Each row below holds a small network's activations on one input, seen along a few directions.
In each table, some parts of the input vary, and every possible input appears once, in random order.
Descriptions start from the smaller parts, as in this example, which fits no table here: one of 2 separate values, together with either a single point or one of 9 places around a ring or (one of 5 places around a ring, together with one of 6 places along a line).
Shared parts are said once, and a part with two or three values counts as separate values.

Other details of the inputs shift rows strongly along two fixed directions, in all tables alike. That doesn't count.

Rows:
x1: [-53 -34   1 -26   4 -13 -28  35   1  -6  63  18]
x2: [-39 -35  11 -14  21  37 -28  51  31 -16  42  18]
x3: [ 14 -16  -1 -28  35  25 -39 -47 -48 -46 -39  -9]
x4: [ 23 -53 -51 -13  49  -7 -30 -42 -42 -19 -20 -45]
x5: [-18  66 -36 -17 -97 -15  28   6  56  75  15  47]
x6: [-24 -42  35   4  -3  40 -13  57  32 -14  12 -40]
x7: [-32 -11  43 -15   6 -14  29  47 -39   6  30   3]
x8: [ -5  46 -14  33 -85 -37  28  -2  99  49   3  32]
x9: [ 47 -14   9  40  49 -33 -34 -45 -34 -54 -39 -14]
x10: [ 68  37 -87  -7 -50  16  22 -74  -5  43 -57 -11]
x11: [ -1  46 -25  13 -72  47  26  30  87  61 -15  13]
x12: [-12  58   7  19 -37  26  60  35  47  45 -11  -5]
x13: [-47 -21  42  -5  -8  22 -23  46   9 -19  38  13]
x14: [-28  -5  50  -6   7  22 -11  57   3 -11  33  -3]
x15: [-14 -59 -16   2   3  20 -10  49   7  -2  50 -20]
x16: [-31 -47  -6 -15   1  -5 -19  44   0  -6  60   9]
x17: [  59   66  -38   17  -28  -44   15 -100   24   34  -54   15]
x18: [ 32 -11   6 -12  51  29 -28 -36 -49 -27 -44 -40]
x19: [  5  52   9  58 -50 -38  62  24  43  31  11  45]
x20: [ 56  45 -96 -12  -3  49   0 -81  37  44 -71  19]
x21: [-39 -47  16  17  13 -36 -22  25  52 -26  51   6]
x22: [ 40 -30 -10 -16  37 -21 -15 -34 -63 -12 -32 -60]
x23: [  0  36  -7  11 -47 -20  72  37  35  65  -5 -20]
x24: [-47 -32  13 -11  19  29 -30  44  27 -16  52  27]
x25: [ 39  87 -41 -12 -16   3   3 -87   3  37 -52  29]
x26: [-24 -19  35 -20  -5  -4  -4  52 -28   7  47   6]
x27: [ 38 -27  -8  17  25 -40 -36 -54 -43 -67 -24   9]
x28: [  9  13  18 -17  55   5   6 -42 -69 -41 -42 -19]
x29: [-20 -45   5  44  23 -19 -28  50  60 -39  34  12]
x30: [-12 -24  46   6   9  34  -4  58  21  -6  18 -45]
x31: [ 49 -30 -12 -16  30   3 -13 -35 -73 -19 -18 -49]
x32: [-56 -18  46  -2  -6   7 -29  41  15 -18  37  12]
x33: [ 47 -13   6  21  38 -44 -27 -50 -53 -54 -16   5]
x34: [-15  47  23  44 -49 -46  62   5  59  46   1  22]
x35: [  0   2  15 -38  44 -40   7 -50 -90 -19 -24  -6]
x36: [ 32 -16  -2 -33  29 -25 -20 -43 -82 -19 -12 -14]
x37: [-35  -3  53  -3   6  16 -14  48  -2 -10  43   7]
x38: [ 11  -2   4 -44  33 -34 -29 -53 -81 -17 -11  -6]
x39: [-10 -26  33   4   0  -3  39  50 -27   2  26 -33]
x40: [ -4  16  24 -11  57 -14  -2 -56 -68 -36 -36  -8]
x41: [-36 -35  23 -19 -19   2 -14  50 -19  -1  43  10]
x42: [ -3  52   9  18 -38  28  66  32  56  42 -13 -20]
x43: [ 20 -37 -28 -25  63  43 -43 -48 -29 -35 -28   0]
x44: [-24 -52  13   5 -17 -11  -5  57   3   4  25 -46]
x45: [ 13  33 -56   5 -43  55  25  15 108  64  -9  13]
x46: [ 21 -31 -15 -32  15 -19 -30 -47 -73 -29 -18 -11]
x47: [ 30  -7  20  51  54 -37   2 -49 -51 -52 -50 -14]
x48: [-37 -44  -5 -20   6  11 -22  46  -3  -1  57  21]
x49: [-56 -29  16  -9  21  15 -37  38  33 -17  52  26]
x50: [-19 -36  35  55  -4 -25 -21  54  40 -40  19   2]
x51: [-46   7  56   4  16   3  20  43 -17 -16  29   1]
x52: [ 35  67 -25  -1   0  22  42 -62 -17  20 -65  -1]
x53: [ 65  46 -98  16 -18 -26   0 -87  40   7 -39  51]
x54: [-22 -14  49   3   6  34  -9  57   5  -6  29 -12]
x55: [  7  88 -29   3 -93 -18  91  21  54  99   1  43]
x56: [ 52  58 -63 -12 -35  44   9 -80  17  33 -76  18]
Description of these inputs: one of 4 places along a line, together with either one of 3 separate values or one of 5 places along a line or one of 6 places along a line.
Question: Changing only the place on the line of 4 turns x37 into x24. The same change can be made to x31. Which row results?
Answer: x15
Question: Which other rows does x34 become when the choice among 3 separate values takes its other values? List them by row number.
Answer: x19, x47
Question: Which other rows does x44 become when the place on the line of 5 takes its other values? List them by row number.
Answer: x5, x10, x41, x46
Question: Which other rows does x17 become when the place on the line of 4 takes its other values? List them by row number.
Answer: x8, x21, x34
Question: Which other rows does x26 become when the place on the line of 5 takes its other values? List them by row number.
Answer: x22, x31, x36, x38

Rows:
x57: [-10 -47  10  -7  51  -5 -38 -11 -31 -48   7  -6]
x58: [ 50  49 -66   0 -13   9   6 -79  20  20 -55  21]
x59: [  7  -2 -25 -10  -7  23  -2   1  17  15  -4  -3]
x60: [-29   1  38  25 -19  -2  20  66  39   9  34   2]
x61: [-26  31  10  10 -55  -3  30  50  53  43  31  20]
x62: [  6  11  -9 -11 -11   7  15  -2  -9  18  -6  -5]
x63: [  8 -13   8 -16  30 -15 -16 -34 -51 -24 -13 -11]
x64: [  7  34 -34   0 -32  27  12  -3  48  37  -9  19]
x65: [-10 -47  41  13  44 -27 -19  12 -41 -50   9 -24]
x66: [  8  -8   9 -10  33   8  -8 -24 -42 -23 -23 -19]
x67: [  7  13  -9  -6  -9  12  17   0  -4  17 -11 -11]
x68: [-18 -56  23  -6  34   8 -45  19 -17 -44  22 -14]
x69: [  1  22  -2  -5 -11   8  14  -4   0  16  -8   5]
x70: [ 11  13  -4  12 -10 -24  11 -13   0   4  -8   8]
x71: [ 14  45 -30 -13 -41   6  32 -10  15  49  -8  14]
x72: [-21 -12  35  11  -1  -1   5  41  11  -3  20 -14]
x73: [  7 -26  -9 -15  30  22 -36 -18 -20 -25  -9  -6]
x74: [-39  -8  41  17 -18  -8  15  69  28   4  45  10]
x75: [  7  -9   8 -20  33  -2 -14 -31 -54 -22 -14  -9]
x76: [-14  -5  20   4  -6  -4   6  19   4   1  11  -5]
x77: [ -2  10 -16  22 -31  -4   7  18  56  18  15  19]
x78: [-37 -12  40  20 -22 -26  11  66  25   6  54  13]
x79: [ -2 -32  31   3  47 -11 -17  -7 -46 -47  -6 -19]
x80: [-18 -11   2  23 -28  -3  -8  45  53   5  37  18]
x81: [-1 20 -1 -8 -9  5 10 -4 -5 13 -4  6]
x82: [  7 -12   9 -12  32   6 -10 -26 -44 -23 -19 -15]
x83: [ 12  17 -38  -8 -12   7  -5 -31  22  17 -13  14]
x84: [ 46  27 -28  11   7 -20   8 -64 -16   0 -50  -4]
x85: [-24 -29   9  13   1 -12 -16  34  24 -13  37   9]
x86: [ 12 -27  -8  -3  32   4 -37 -27 -20 -38 -10   0]
x87: [ 21 -18 -36 -28  29  14 -23 -44 -30  -9 -23 -10]
x88: [ 29  80 -47  10 -63   3  45 -32  53  65 -37  22]
x89: [ 11  14  -4  16 -13 -22  14 -12   7   6  -9   7]
x90: [-16 -40  42  -5  45 -20 -22   7 -52 -47  18 -11]
x91: [ 39  51 -39   4 -16  -7  22 -63   2  22 -49  16]
x92: [ 29   2 -21 -26  24   1  -6 -54 -58  -9 -35 -17]
x93: [-38  -5  43  13 -15  14  15  75  31  12  39  -6]
x94: [-40   0  14  16 -45  15  11  77  79  29  50  15]
x95: [  69   57  -73  -21   -9   11   22 -107  -28   32  -81   -1]
x96: [-32 -22  11  -6   3  17 -14  40  22  -1  34   5]
x97: [-12 -46  37  -8  41   9 -14  25 -44 -32  11 -40]
x98: [ -4  54 -12  14 -56  -6  38  19  53  47   8  31]
x99: [-15  17  10   6 -31  -4  19  26  26  23  14   9]
x100: [ 15 -17   5   0  33 -32 -16 -37 -50 -34 -16  -8]
x101: [-15 -63  15 -17  36  21 -43  27 -27 -36  21 -23]
Question: What do these inputs look like to the network?
Answer: one of 5 places along a line, together with either one of 3 separate values or one of 6 places along a line
Question: Changing only the place on the line of 5 turns x69 into x70. The same change can be made to x82. Which row results?
Answer: x89
Question: Which other rows does x77 become when the place on the line of 5 takes its other values? List them by row number.
Answer: x58, x59, x64, x94
Question: Which other rows does x74 become when the place on the line of 6 takes its other values? List them by row number.
Answer: x60, x79, x90, x91, x98

Rows:
x102: [ 10   1  10  25 -19 -42   5  -2  15   1  12   3]
x103: [ 62 -12 -26  -4  47  16 -20 -85 -45 -40 -75 -38]
x104: [-38 -42  58  17  28 -25  -9  55 -29 -34  38  -6]
x105: [  2  14   6  28 -24 -35   9  -2  16  -1   2  -3]
x106: [ -7   3 -28 -23 -24  14 -14  11   4  20  17   0]
x107: [ 11  10 -32 -27 -19  24  -9 -18  -3  25 -10   4]
x108: [-24 -26  57 -19  26   0 -10  22 -55 -30  20 -11]
x109: [-14  -5  -2 -18 -25  33  -7  21   3  16  13  -1]
x110: [ 18   8 -35 -15   6  21   8 -39  -4  11 -27  -3]
x111: [ -4 -58  12   4  29 -11 -34  20 -13 -46  13 -35]
x112: [-38  47  30  12 -40   2  54  60  57  51  27  13]
x113: [ -9  15   4  19 -16 -28  17  27   8   8  20  15]
x114: [ -7  -6  51  27  26 -12   0  18 -15 -26  -5 -28]
x115: [-23   1 -11  -9 -64  16   9  59  57  56  55  24]
x116: [-18   8   2  -1  -6 -32  16   7  -4   5  17   9]
x117: [ 50  37 -48 -35 -13 -28   2 -93 -43  22 -48  23]
x118: [ -5  22 -45  -1 -37   6  19  14  49  46  10  14]
x119: [ -8 -40  23 -32  32  34 -30   6 -45 -30   5 -25]
x120: [ -1 -21  15  -3  42  28 -10  15 -19 -20 -10 -28]
x121: [-3  3 -4  9 -3 30 13 30 23  8  7 -5]
x122: [ 46  57 -41 -27 -16  -5  13 -87 -46  16 -61  14]
x123: [-15  43 -10   7 -46 -19  45   9  35  44   4  29]
x124: [-47 -29  55   7  14 -15  10  55 -15 -21  44  -8]
x125: [ 31  12  13  20  18 -14   6 -49 -27 -28 -43 -18]
x126: [-52  18  -4   5 -52  29 -23  49  94  29  54  64]
x127: [ -5  10  20  34 -26 -26  12  18  22   5   0   2]
x128: [-14 -57   5 -16  26  -4 -18  16  -9 -14  36 -13]
x129: [ 18  13 -52 -12  -6  13   8 -38   6  25 -31   5]
x130: [-20  10 -17  21 -47  10  20  69  67  42  46  16]
x131: [  7  16 -17  -6 -10 -36  21 -29   1  22   3  19]
x132: [ -7 -10  27  16  20 -14   5  11 -33 -26   3  -2]
x133: [ 32 -41 -11  -1  37   0 -30 -41 -36 -40 -41 -32]
x134: [ 12 -50  -2   7  14 -12 -24   5   0 -26   7 -20]
x135: [ 11  -6  18 -12  52 -11   2 -48 -63 -32 -24 -15]
x136: [ 33  22 -26   3  -3 -35  15 -45 -14  10 -16  20]
x137: [ 28  41  -8   9   5  -5  28 -40 -16   4 -32   7]
x138: [-26 -37  48 -19  19 -15 -18  22 -57 -26  21  -3]
x139: [  37   66  -90   -5  -13   15  -14 -106   53   29  -49   61]
x140: [ 23  23  10   5  38  -6   7 -38 -45 -14 -41 -11]
x141: [  3 -59   1  -9  39  -8 -31   8 -30 -34  23 -16]
x142: [-13  61  19 -13 -51  11  39  31  29  51   4  17]
x143: [ 37  40 -61   4 -32  16  22 -29  31  44 -30  17]
x144: [  6  35  -2  24 -37  25  23  31  70  41  -9 -16]
x145: [-34  -5  19  -5   3  30  14  56  33  18  23 -15]
x146: [-34 -43  30  24  18   0 -55  41  48 -54  34  19]
x147: [ -9 -18  19 -31  24  37 -23   8 -32 -10   3 -29]
x148: [  5 -38  12  11  17  11 -14   8  -3 -31  -9 -29]
x149: [  0 -25  43  25  25 -23 -12  -3 -33 -43  -9 -22]
x150: [ 23  23 -50   6  12  13 -34 -54  33 -14 -22  50]
x151: [ 4 -8 -6  5  5 22  1 16  6 -1  1 -3]
x152: [-13  15   3 -16 -25 -20   5  10 -13  13  13  14]
x153: [-21 -39  20 -14  36  25  -5  18 -12 -22  15 -25]
Question: What do these inputs look like to the network?
Answer: one of 4 places along a line, together with either a single point or (one of 2 separate values, together with one of 6 places along a line)
Question: Changing only the place on the line of 4 turns x114 into x140. The same change can be made to x103. Which row results?
Answer: x121
Question: Changing only the place on the line of 4 turns x117 into x102. The same change can be made to x108. Which row results?
Answer: x125
Question: Which other rows does x111 become when the place on the line of 6 takes its other values? List them by row number.
Answer: x103, x133, x134, x144, x148
Question: Which other rows agree with x110 in the place on the line of 4? List them by row number.
Answer: x112, x116, x118, x123, x124, x128, x129, x131, x135, x139, x145, x153
